These are the activations of a small neural network, seen along a few directions. Each row is one input.
In each table, some parts of the input vary, and every possible input appears once, in random order.
A made-up example of a description, with smaller parts first: one of 4 places along a line, together with either a single point or one of 11 places around a ring or (one of 3 separate values, together with one of 8 places around a ring).
Shared parts are said once, and a part with two or three values counts as separate values.
In the rows, 128 means zero.

Other details of the inputs vary at random and push rows far along three fixed directions, the same in every table; ignore that.

Rows:
R1: [132 123 124 126 123 120 110 140 144 136 137 144]
R2: [155 129 126 134 123 103 113 136  76 134 129 131]
R3: [ 88 123 165 112 116 112 144 137 165 135 127 147]
R4: [151 138 111 138 130 118 100 135  86 135 148 129]
R5: [120 133 140 116 119 109 115 134 138 130 142 134]
R6: [147 141 113 136 128 120  99 136  84 132 151 128]
R7: [ 94 118 165 118 122 110 148 139 171 135 127 149]
R8: [154 137 108 129 134 108  96 131  94 131 154 126]
R9: [132 125 124  94 161 187 210 108 182  80  60  59]
R10: [191 200  46  61  98 161 204 179  83 127 145  84]
R11: [147 164  92  88 130 196 225 147 153 118  97  74]
R12: [125 129 139 139 123 126 126 141 125 150 131 143]
R13: [149  95 100 132 103 118 128 107  79 123 134 162]
R14: [118 104  75 151 121 127 122 127 139 135 135 168]
R15: [ 97 120 153 121 122 116 137 140 184 137 135 147]
R16: [129 124 128 136 119 130 113 145 134 141 131 146]
R17: [ 87 127 145 118 116 132 126 140 181 142 140 148]
R18: [153 135 128 136 126 103 115 133  77 137 137 127]
R19: [153 102 137 163 206 143  66  48  90  64  95  53]
R20: [118 143 110 161  98 130 133  99 136 136 153 156]
R21: [140 142 132 127 119 108 111 131  75 133 139 124]
R22: [ 92 110 153 142 149 147 108 108 182 121 120 125]
R23: [123 129 149 134 118 116 130 138 124 143 131 137]
R24: [104 104 163 167 184 181  85  58 119  89  78  73]
R25: [104 112 149 120 120 114 136 144 186 136 124 153]
R26: [ 98 115 163 120 124 107 150 138 173 138 124 150]
R27: [152 132 118 137 127 115 107 138  76 138 131 136]
Description of these inputs: either one of 3 separate values or (one of 4 places along a line, together with one of 6 places around a ring).
Question: Change only the place on the ring of 6 in R3. List by row number the other rows that result.
Answer: R5, R10, R17, R21, R24

Rows:
R28: [ 73 118 108  88  90 187 223 160 233 147 109 156]
R29: [169 165  77 109  75  82 167 168  58 154 160 160]
R30: [128 140 122 154  93  77  46 139  66 164 191 186]
R31: [168 191  96  99  89  87 161 182  67 161 182 137]
R32: [155 174  72  91 147 206 178 118 122  92 102  38]
R33: [139 117 143 141 109  67  55 141  66 141 157 177]
R34: [107 120 169 180 186 154  86  54 118  87  89  68]
R35: [ 79 100 207 115 111  98  88 141 138 153 134 162]
R36: [118  91 151 187 177 163 102  35 113  86  90  91]
R37: [142 128 134 153 116  45  51 131  84 150 198 182]
R38: [168 159  97  88 153 186 175 119 124  83  87  43]
R39: [163 122 145 161 178 132  37  71  50  86 127  75]
R40: [ 38  76 170 164 112 163 120  98 234 145 110 184]
R41: [131 121 106  99 148 224 213  96 194  76  52  59]
R42: [ 91 121 130  97 119 171 220 181 235 152  94 142]
R43: [131  86 199 150 197 145  82  81 114  92  68  65]
R44: [150 139  92 116  94 140 186 167 157 158 129 150]
R45: [126 138  85 100  77 150 183 158 149 158 155 165]
R46: [128 116  88  92 163 211 229  96 207  72  65  57]
R47: [212 173  53  82 162 128 151 128  49  83 136  47]
R48: [130 153 127  81  97 129 173 181 157 148 143 140]
R49: [166 120 134 179 194 130  40  85  49 101 121  75]
R50: [ 95  94 213 117 130  62  90 133 155 136 133 156]
R51: [123 141 107 107  87 123 203 159 140 151 134 158]
R52: [ 94 121 181 145 115 110  80 133 162 146 143 159]
R53: [130 171 114 104  88 128 203 165 149 158 152 142]
R54: [129 166 108  80  99 108 183 185 176 153 168 143]
R55: [ 97  84 165 150 114 113  92 117 149 137 131 180]
R56: [104 107 169 172 195 152  92  57 111  85  87  72]
R57: [214 180  48  82 157 125 150 129  51  82 129  44]
R58: [ 55  74 171 159 124 131 129  97 250 133 112 178]
R59: [147 129 149 150 106  79  54 132  76 150 181 172]
R60: [ 49  86 187 175 119 143 142  90 223 140 100 171]
R61: [ 67  72 175 170 132 158 134 113 233 151 104 170]
R62: [145 138  84  92  89 120 196 158 167 143 156 156]
R63: [156 149  90 104 157 179 205 109 105  86  84  55]
R64: [173 117 127 183 187 134  47  77  50 101 121  82]
R65: [118 130 131 139 111  72  47 152  61 162 186 180]
R66: [ 93  95 161 161 132 102  91 148 154 156 118 178]
R67: [ 66  79 184 156 114 155 126  99 231 134 103 169]
R68: [140 130 140 156 127  63  53 163  75 165 160 169]
R69: [170 148  66  83 160 167 194 116 129  72  88  52]
R70: [126  79 138 184 188 164  82  65 121  90  68  91]
R71: [212 167  64 105 165 150 146 141  44 103 117  50]
R72: [117 111 126 147 112  72  47 142  53 153 175 191]
R73: [167 176  82  96  84  79 168 181  57 152 158 150]
R74: [141 137 143 164 124  70  49 157  80 167 168 164]
R75: [189 179  80 111  89  95 145 193  79 170 172 149]
R76: [168 142  70  83 165 169 195 116 127  74  95  54]
R77: [ 64 115 161 144 115 108  76 141 154 157 144 178]
R78: [138 168  96  87  86 109 187 175 177 151 161 150]
R79: [110 151  91  81  81 135 182 187 148 156 139 162]
R80: [ 59  66 152 168 180 215 113  42 198  77  49  91]
R81: [163 129 124 162 188 104  35  68  58  80 133  71]
R82: [162 102 135 156 178 127  47  72  39  80 113  89]
R83: [143 164 115  92  83 138 176 168 161 148 144 140]
R84: [100  82 152 166 127 112  98 134 151 156 126 181]
R85: [129  90 207 133 181 147  80  68 112  77  76  64]
R86: [129 156 165  73  93 103 202 176 131 152 127 128]
R87: [ 67  75 185 153 118 158 129 100 229 135 111 169]
R88: [ 74 123 180 156 121  90 103 131 148 153 133 166]
R89: [208 189  66 115 138 146 166 109  39  96 125  50]
R90: [ 90 123 107  84  96 151 230 160 251 135 105 152]
R91: [171 183  67  92  71 105 144 186  65 169 200 160]
R92: [118 135 138 151 111  78  39 143  66 162 193 176]
Question: What do these inputs look like to the network?
Answer: one of 5 separate values, together with either a single point or (one of 2 separate values, together with one of 6 places around a ring)
Question: Which other rows agree with R64 in the choice among 5 separate values? List them by row number.
Answer: R42, R43, R44, R49, R61, R66, R68, R70, R71, R74, R75, R84
Question: Change only the place on the ring of 6 in R37. List by row number the other rows that result.
Answer: R46, R47, R54, R62, R76
Question: Change only the choice among 2 separate values in R82. List by row number the other rows that result.
Answer: R33

Rows:
R93: [164 123 102 136 109 100 151 136  84 135 128 157]
R94: [145 133 138 117 144 159 110 123 103 117 118  93]
R95: [ 95 100 124 167 110 108  86 143 165 161 149 188]
R96: [163 134 149 159 146 106  98 113  41 123 121 107]
R97: [113 140  92  84  78 129 187 158 154 141 144 162]
R98: [155 127 118 150 130 153 150  94  95 115 105 113]
R99: [149 133 100  88  90 107 218 184 139 154 130 154]
R100: [100 109 124 143 132 111 113 156 175 156 139 179]
R101: [ 56  96 217 173 188 166 104  58 228  88  81  86]
R102: [163 176 103 101 123 135 170 126 116 119 148  72]
R103: [ 95  95 170 154 136  58  76 116 163 136 159 182]
R104: [131 115 122 143 163 139 127  71 162  86 110  94]
R105: [ 69 117 148 127  87 142 139 123 177 144 140 178]
R106: [143 167  93 108 148 199 192 153 158 119 101  65]
R107: [149 120 159 141 152 115  44 121  61 117 130 109]
R108: [150 158 106 118  80  82 136 147 114 154 192 168]
R109: [121 127 103 155 150 192 134  98 160 115 102 102]
R110: [138 134 133  86 103  98 129 188 132 156 140 159]
R111: [161 135 137 160 138 112 103 104  39 130 127 110]
R112: [139 161 110 150 102  85  77 171  75 182 187 177]
R113: [140 118 104  72 143 182 195 143 184 102  83  88]
R114: [131 142 124 132 126 121  89 103  52 119 149 114]
R115: [163 143 126 128 157  90  96 105  92  99 136  87]
R116: [151 142  95 132 166 154 127 135 120 115 106  86]
R117: [128 139 117  87  78 150 172 173 168 154 141 165]
R118: [165 117 138 155 155  93  96 109  47 116 107 111]
R119: [ 38  86 196 144 128 114  98 113 195 138 116 170]
R120: [ 81 117 170 141 148 151 102  91 135 107 111 106]
R121: [ 78 105 140 107 101 116 146 144 170 138 137 169]
R122: [167 131  82  80 127 171 177 140 135 103 103  89]
Question: What do these inputs look like to the network?
Answer: one of 5 separate values, together with one of 6 places around a ring
Question: Change only the choice among 5 separate values in R109. List by row number the other rows that result.
Answer: R98, R105, R108, R117
Question: Change only the choice among 5 separate values in R113. List by row number the other rows that result.
Answer: R99, R100, R103, R121
